These are the activations of a small neural network, seen along a few directions. Each row is one input.
In each table, some parts of the input vary, and every possible input appears once, in random order.
A made-up example of a description, with smaller parts first: one of 4 places along a line, together with either a single point or one of 9 places along a line or (one of 2 separate values, together with one of 5 places around a ring).
Shared parts are said once, and a part with two or three values counts as separate values.
In the rows, 128 means zero.

Other details of the inputs shift rows strongly along two fixed directions, in all tables alike. That doesn't count.

Table:
r1: [169 144 133 186 152 151  68 122 115 175 192 112 112  95 174 105  92]
r2: [ 73 159 164 113 140 169 119 110 123  69  65  73  96 154 146 142  61]
r3: [158 104 112 115 107  98  97 153 113 153 153 193 141 140  96 176 242]
r4: [180 136 129 196 148 150  85 117 143 176 194 115 106 108 175 110  83]
r5: [ 82  98 134 104 100 106 205 139 122  56  57 153 152 174  87 137 164]
r6: [146 100 104 128 119  85  87 155 124 143 153 187 134 135  98 172 244]
r7: [ 80 120 117  96 103 120 216 150  97  57  74 136 168 149  62 119 155]
r8: [166 140 137 148 149 148  45 111 164 169 158 118  80 138 170 196 122]
r9: [178  85 104 176 113  86 154 153 114 161 184 194 169 115 115 100 194]
r10: [ 90 161 187  98 126 172 140 103 115  87  68  81 107 167 148 150  50]
r11: [181 150 142 172 141 163  77 120 105 184 193 119 120  99 174 110  89]
r12: [ 83 105 136 115  97 117 224 148  89  70  89 157 184 161  79  82 140]
r13: [ 72 164 136 135 152 165 157 109 138  76  74  57 104 141 140 134  46]
r14: [164 143 121 201 155 143  78 114 132 179 191 110 102 102 180 107  94]
r15: [164  89  88 138 133  82 141 167 115 149 182 147 172 107 100 103 210]
r16: [ 78 166 147 119 149 171 146 116 121  73  76  59 112 135 133 132  43]
r17: [176  94  95 125 122  94 151 165 104 158 183 153 180 112  99 107 208]
r18: [157 152 130  67 134 121  46 100 170 194 144 105  88  73 167 134 104]
r19: [ 42 113 119 136 101 112 158 131 123  50  56 183 124 183  82 145 185]
r20: [185 147 157 170 138 153  90 118 108 191 196 123 125 106 177 113  81]
r21: [ 94 168 169 104 134 173 168 109 112  90  80  68 123 148 136 140  31]
r22: [ 71 152 139 157 149 171 152 110 127  82  86  74 114 147 153  92  39]
r23: [163 160 113  73 146 122  73 103 168 198 156  92 104  54 152 123  85]
r24: [ 75 113 134  90  94 119 189 144 100  53  63 149 151 168  74 129 174]
r25: [170  85  97 119 122  73 137 156 158 140 161 146 140 132  99 160 229]
r26: [175  80  84 148 129  82 159 163 144 151 183 149 166 119 101 108 202]
r27: [ 32 119 122  67  69 107 135 119 134  79  39 219 120 140  75 106 163]
r28: [ 96 156 154 120 144 170 173 109 131  85  70  69 119 147 145 144  30]
r29: [175  92  80 126 131  75 164 163 155 145 172 133 156 113  87 150 210]
r30: [183  80  95 138 129  80 168 161 126 160 175 157 180 119 111 115 197]
r31: [ 58 107 116 118 109 100 189 139 129  47  62 141 136 168  83 127 179]
r32: [173 139 149 140 148 147  53 109 147 180 149 125  93 137 179 201 118]
r33: [155 150 128 130 131 139  59  95 145 206 178 148  96  55 170  64  76]
r34: [171 152 165 124 139 151  48 112 129 187 157 125  97 138 169 197 120]
r35: [ 62 160 145  88 125 166 132  87 140 107  71 110 110 101 142  50  19]
Description of these inputs: one of 5 places along a line, together with either a single point or one of 6 places around a ring.
A walk changes only the place on the line of 5. It starts at r27 and steps to r18. List the rest of the walk in order.
> r23, r35, r33

Table:
r36: [ 72 113 137 115  95 119 192 131 106  69  72 162 153 152  93  92 133]
r37: [146 115 104 115 126  99 129 142 142 144 142 141 134 124 106 164 185]
r38: [144 111 117 126 128 101 116 142 126 137 146 142 134 135 117 152 195]
r39: [ 59 124 134 113 111 129 181 122 120  66  65 136 137 148 104  87 110]
r40: [152  93 104 165 123 102 144 144 138 144 160 165 142 127 123 111 166]
r41: [ 64 130 138 146 109 138 196 130 100  56  79 140 144 152  94  90 105]
r42: [146 126 112 153 131 123 136 139 118 142 159 134 141 116 120 116 142]
r43: [ 73 157 145 114 122 163 141 105 135  86  70 109 105 141 128 123  61]
r44: [ 78 113 134 132 100 123 213 138 102  63  82 156 162 155  82  93 127]
r45: [145 113 116 126 116  99 118 139 125 141 150 153 133 119 115 130 185]
r46: [146 118 131 113 123 118 116 131 130 145 141 138 131 128 130 131 153]
r47: [142 113 107 124 121 107 114 142 126 141 149 159 136 116 107 132 183]
r48: [152 107 117 113 126 105 120 148 129 141 142 146 143 138 116 158 186]
r49: [ 64 109 134 112  96 119 196 133 106  64  68 165 157 158  89  85 140]
r50: [160 148 137 131 141 148  93 113 133 176 156 113 116 107 161 134  87]
r51: [148 105 121 113 109  97 135 141 126 139 141 159 143 126 110 131 185]
r52: [154 110 115 114 126 108 123 146 128 142 141 151 142 132 112 162 184]
r53: [ 83 156 156 138 136 171 157 106 124  79  81  78 112 141 150 102  31]
r54: [140 123 123 136 124 113 120 132 120 144 148 139 131 113 131 114 149]
r55: [144 114 108 126 129 107 114 144 125 137 144 149 136 128 110 158 190]
r56: [146 103 121 112 121  98 135 146 126 135 136 150 145 143 111 152 197]
r57: [142 106 109 111 115  89 136 141 138 135 139 150 137 118 105 129 188]
r58: [ 63 115 140 108  94 117 199 137 109  51  55 165 149 174  76 134 153]
r59: [147 110 103 112 131 100 124 145 140 140 139 139 136 124 107 161 187]
r60: [ 68 110 130 112  99 124 185 136 108  69  72 164 158 154  90  89 133]
r61: [ 61 118 122 125 102 126 179 135 104  65  74 168 149 144  84  89 138]
r62: [163 140 130 141 156 141 106 121 140 161 165  81 117 109 166 123  92]
r63: [143 117 116 127 116 100 121 138 126 144 153 158 133 117 108 134 181]
r64: [ 57 129 139 110 108 128 184 125 125  53  52 134 129 164  91 137 122]
r65: [161 145 139 119 143 152  79 116 138 166 150 110 109 113 160 149  97]
r66: [156 158 140 131 152 146  86 104 146 172 154  87  99  98 173 135  67]
r67: [138 103 100 116 122  92 137 145 134 140 144 152 150 113 107 110 179]
r68: [158 143 123 141 155 149 108 122 139 155 156  88 120 105 157 126  85]
r69: [140  95 108 153 118  97 139 137 142 142 147 178 143 126 118 112 174]
r70: [159 146 143 158 155 156  69 102 158 162 147  99  86 137 185 166  77]
r71: [150 145 138 139 148 143  81 115 129 166 159 103 108 108 169 121 100]
r72: [ 78 152 145 149 133 174 152 116 108  76  85 104 123 143 132  98  54]
r73: [159 101 116 135 126 104 149 147 119 145 163 141 158 124 116 112 171]
r74: [153 112 122 115 113 100 130 138 129 149 150 159 140 121 110 138 175]
r75: [156 147 146 130 139 143  99 112 131 167 152 111 114 109 161 132  85]
r76: [145 118 125 112 124 121 112 135 131 144 141 140 134 127 126 133 150]
r77: [162 138 138 142 150 153 104 125 128 158 159  93 127 119 162 124  84]
r78: [166 156 158 126 152 156  73 110 138 165 143  80  95 128 183 175  83]
r79: [ 68 162 160 126 130 182 113 103 122  81  72  98  98 149 148 117  44]
r80: [156 154 146 122 163 151  70 109 152 164 143  67  89 123 179 170  87]
r81: [136 121 117 133 129 118 112 136 122 144 148 141 135 115 128 112 148]
r82: [138 102 104 110 126  93 131 150 139 130 134 142 142 133 102 153 196]
r83: [140  96 111 145 114  99 129 137 149 137 141 177 135 134 113 129 184]
r84: [154 150 125 129 146 140  93 112 145 172 154 103 109  98 159 133  90]
r85: [151 107 110 120 121 105 132 142 123 151 150 162 152 113 111 119 170]
r86: [147 114 111 113 119  93 130 138 141 146 148 149 134 113 106 137 178]
r87: [156 149 144 136 149 142  75 117 133 156 148  93  98 124 167 168 113]
r88: [136 122 125 125 126 117 107 131 128 140 144 137 124 124 128 127 159]
r89: [140 107  97 117 123  95 140 143 133 141 143 156 149 108 103 115 177]
r90: [ 72 108 124 127 101 128 212 143 101  55  73 161 168 157  76  88 133]
r91: [147 126 125 118 126 122 122 135 130 144 136 138 130 135 123 166 155]
r92: [138 113 112 134 115  94 137 141 118 142 152 164 144 112 105 114 178]
r93: [165 155 138 147 158 151 101 112 141 165 165  74 107 102 173 133  64]
r94: [160 150 139 123 138 150  84 113 139 171 152 112 107 114 158 151  95]
r95: [142 106 106 119 118  87 145 140 132 140 144 151 146 111 110 113 179]
r96: [154 153 138 119 155 154  65 110 153 166 147  81  94 109 172 145  77]
r97: [159 145 139 122 151 136  84 117 148 159 143  83  98 120 164 171 110]
r98: [145 118 118 130 124  99 121 141 125 139 148 148 132 129 111 160 188]
r99: [ 88 155 168 140 130 179 157 106 112  82  81  87 118 150 151 104  28]
r100: [ 79 145 142 133 134 165 158 117 125  77  82  91 125 144 135  97  52]
r101: [ 75 157 155 149 138 184 140 112 111  78  85  87 115 148 147  97  34]
r102: [164 148 123 145 152 146 109 119 141 165 164  89 118 103 158 131  85]
r103: [155 146 127 118 149 144  79 115 150 163 147  99 102 105 156 147  99]
r104: [ 67 149 154 110 125 160 141 105 133  76  64 100 105 150 134 113  65]
r105: [ 71 148 154 147 131 170 158 114 107  71  83  98 121 153 138  91  56]
r106: [ 68 159 152 130 126 169 135 108 118  76  67 110 105 159 130 146  72]
r107: [142 118 108 127 116 106 119 139 127 146 152 161 135 116 106 134 181]
r108: [142 117 105 136 119 103 129 141 121 151 155 163 143 109 109 117 174]
r109: [154 109 111 150 125 101 144 148 114 139 165 142 149 117 115 111 175]
r110: [ 67 162 162 127 137 182 116 105 120  73  64  89  99 163 149 142  51]
r111: [169 155 142 148 153 164  98 113 131 172 164  87 115 110 171 135  62]
The inputs of r37 and r84 match in every part but one. If r70 is changed in the same way as r37 into r84, which row does it become?
> r69
What is each input in this table made of?
> one of 4 places along a line, together with either a single point or (one of 3 separate values, together with one of 6 places around a ring)
Change only the place on the ring of 6 in r46. List by row number the other rows that result.
> r51, r65, r74, r76, r94
Change only the choice among 3 separate values in r68. List by row number the other rows that result.
> r72, r90
Change only the place on the line of 4 in r62. List by row number the other rows that result.
> r39, r80, r104
Change only the place on the ring of 6 in r110. List by row number the other rows that result.
> r38, r55, r87, r98, r106

Table:
r112: [ 67 124 110 108  95 103 213 138 108  70  80 159 161 128  69  70 139]
r113: [186  91  85 137 121  77 177 158 125 154 189 149 183  97  87  89 209]
r114: [ 83 100 122 141  98 113 229 136 109  65  95 153 176 153  80  57 135]
r115: [147  93  99 131 111  72 122 151 122 159 174 193 157 100 100  99 229]
r116: [104 155 171 111 147 171 129 111 115  83  77  67 105 166 149 184  66]
r117: [ 75 104 126 123 114 111 216 151 124  47  70 129 155 199  76 169 174]
r118: [182 146 122 137 147 119  85 116 141 208 196 105 115  85 171 116  99]
r119: [180  85  94 164 116  80 161 155 115 151 192 178 183 112 102  86 211]
r120: [179 138 123  94 154 118  46 109 165 190 156 105  86  91 169 179 134]
r121: [ 64 107 134  95  89 104 175 142 129  54  59 160 136 181  77 137 174]
r122: [108 156 137 154 151 181 167 123 111  93 109  52 129 133 152  91  32]
r123: [159  99  89 142 108  67 141 152 115 161 180 195 167 100 101  96 212]
r124: [173 146 134 121 128 143  39 108 147 206 170 143  87  97 170 156 128]
r125: [113 150 155 148 139 172 161 103 121  94 108  77 127 124 152  85  23]
r126: [ 93 165 160  96 132 167 109 110 142  87  71  77  88 154 142 162  67]
r127: [102 165 165 106 150 175 131 112 117  87  76  59 106 167 143 181  70]
r128: [196 138 133 158 170 138  77 135 145 174 182  81 113 142 174 219 141]
r129: [ 86  96 109 147 110 117 235 158  93  51  94 133 178 147  83  72 137]
r130: [169  87 102  96 109  64 121 163 142 140 154 164 142 125  90 172 243]
r131: [159  98  91 152 103  72 143 150 114 163 185 201 155 101  95  96 212]
r132: [ 50 111 130 135  88 117 179 131 104  66  82 192 140 142  77  72 158]
r133: [ 74 108 138 118 107 116 189 147  98  51  59 151 156 187  74 160 176]
r134: [ 74 160 156 111 134 165  87  89 140  98  60 118  82 147 161 146  69]
r135: [195 132 128 165 161 140  87 129 129 197 201 117 129  93 179 108  96]
r136: [105 153 159 129 154 171 147 118 135  76  83  53 106 170 148 197  62]
r137: [201 129 115 183 163 140 100 140 122 190 204  79 135  97 175 120 101]
r138: [171 141 120 112 147 130  50 112 157 205 184 116 105  95 161 133 112]
r139: [176 150 124 115 154 128  69 119 148 200 187  92 107  71 160 123 118]
r140: [179  78  90 132 125  74 171 167 123 158 185 169 178  93  95  92 199]
r141: [163  89 104 115 107  68 112 163 139 146 152 175 144 131  90 170 245]
r142: [189 145 120 131 148 119  86 119 137 199 193 102 116  71 167 122  96]
r143: [ 77 162 160  87 115 169 105  92 142 118  70 113  92 138 155 127  53]
r144: [177  78  80 158 126  77 178 173 114 155 195 144 183 119 103  94 212]
r145: [147  93  89 127 104  84 108 146 129 160 172 212 145 110  85 113 224]
r146: [ 80 166 146  82 138 161 104  92 150  99  57  91  81 133 146 149  67]
r147: [ 51 107 119  82  96  98 170 124 137  66  45 174 130 162  81 124 174]
r148: [ 50 109 126 108  93 104 191 133 117  72  78 169 150 142  78  71 154]
r149: [148  92  97 127 111  68 128 153 127 163 170 183 158  92  91 103 224]
r150: [ 99 156 164 161 146 184 135 115 127  81  89  80  95 185 151 191  68]
r151: [175  86  96 142 132  75 152 172 135 140 164 144 163 149  90 202 246]
r152: [171 141 128 127 147 131  34 105 156 193 161 131  76 106 171 174 140]
r153: [ 76 159 154 107 133 161  92  91 145 102  55 109  83 139 152 150  64]
r154: [ 97 156 172 116 146 171 127 108 119  93  80  71 104 181 152 177  68]
r155: [ 53 115 128  93  77 117 161 128 116  72  53 202 143 152  85 107 166]
r156: [200 130 118 196 159 150  98 136 117 186 213  95 122 106 178 116 105]
r157: [172  81  95 163 118  86 159 163 114 160 191 196 167 109  98  87 205]
r158: [104 163 153 124 157 174 149 119 137  80  82  45 107 171 142 194  67]
r159: [ 82 171 152  76 119 173 109  95 141 112  66 102  93 124 145 131  55]
r160: [103 150 146 181 146 184 149 120 101  91 111  81 129 147 168  88  34]
r161: [154  90  95 109 113  65 137 154 130 157 173 173 156  85  91 105 223]
r162: [ 97 159 176 143 140 185 116 107 107  88  83  94  93 181 152 178  72]
r163: [203 134 130 186 149 145  93 116 129 190 211 112 121  98 172 107 101]
r164: [ 75  98 122 131 105 113 225 147 109  73  90 165 172 149  82  58 130]
r165: [196 131 126 162 161 136  93 131 134 202 197 107 130  86 170 112  91]
r166: [178 140 118 107 149 131  51 115 153 195 181 113 106  80 158 140 109]
r167: [ 88 159 172 134 122 177  94 106 132  87  78 111  76 167 151 159  69]
r168: [185 142 140 130 146 132  37 126 149 180 170 112  94 125 174 187 141]
r169: [ 80 168 142  95 133 174 108  98 139 105  84  99 101 123 135 109  43]
r170: [107 152 156 167 136 176 151 103 118 100 105  88 129 131 152  83  25]
r171: [ 78 163 159 101 115 172  97  94 136 115  65 120  94 130 151 132  52]
r172: [ 60 111 124  70  78 110 176 130 124  70  52 182 142 138  76 112 159]
r173: [183 148 122 150 146 122  77 119 134 205 191 113 118  78 167 121  98]
r174: [ 50 112 117 112  91 118 161 131 114  65  71 199 152 151  75  85 154]
r175: [194 141 145 140 163 139  58 128 125 181 176  95 111 138 174 206 145]
r176: [ 52 110 115 108  90 114 166 133 119  69  67 189 152 143  66  89 149]
r177: [201 139 119 138 166 137 104 133 140 200 199  88 129  79 164 111  94]
What is each input in this table made of?
> one of 6 places along a line, together with one of 11 places along a line
The inputs of r135 and r157 match in every part but the place on the line of 6. If r123 is changed in the same way as r135 into r157, which row does it become?
> r131
Change only the place on the line of 6 in r158. List by row number the other rows that result.
> r117, r128, r136, r150, r151
Change only the place on the line of 11 in r164. List by row number the other rows that result.
> r114, r117, r118, r121, r138, r143, r144, r147, r148, r154

Table:
r178: [107 164 156 143 145 178 108 100 129 119 108  84  98 128 169 116  31]
r179: [ 85 123 130 109 110 123 160 129 125  86  83 145 134 145 101 122 136]
r180: [128 106 114 130 112 103 156 144 117 123 135 162 153 126 101 107 171]
r181: [179 136 130 151 156 138 103 129 132 169 175  89 122 115 162 145 108]
r182: [ 93 156 152 129 133 168 134 105 126 102  93  97 111 132 149 107  45]
r183: [121 101 108 122 106  96 169 148 116 114 128 170 161 127  88 103 183]
r184: [157 121 117 126 132 111 101 133 138 159 155 135 123 117 131 148 162]
r185: [106 142 143 115 127 146 123 117 128 112 100 118 116 138 133 136  99]
r186: [ 89 120 133 124 117 128 176 137 117  71  84 132 141 164 100 138 140]
r187: [ 96 126 132 136 117 135 156 127 118  97 103 140 136 140 116 103 114]
r188: [165 118 110 134 135 110 113 136 135 165 170 131 134 104 132 121 153]
r189: [139 117 120 125 124 113 119 134 131 138 138 146 130 129 120 141 163]
r190: [157 121 115 120 133 110 102 133 141 159 154 132 124 114 130 146 162]
r191: [171 140 133 127 145 134  74 120 139 178 164 110 108 112 160 157 123]
What is each input in this table made of?
> one of 2 separate values, together with either a single point or one of 6 places around a ring
The inputs of r180 and r191 match in every part but the choice among 2 separate values. If r183 is changed in the same way as r180 into r191, which row does it become?
> r185
Change only the choice among 2 separate values in r178. List by row number the other rows that result.
> r184
Change only the choice among 2 separate values in r182. List by row number the other rows that result.
> r179
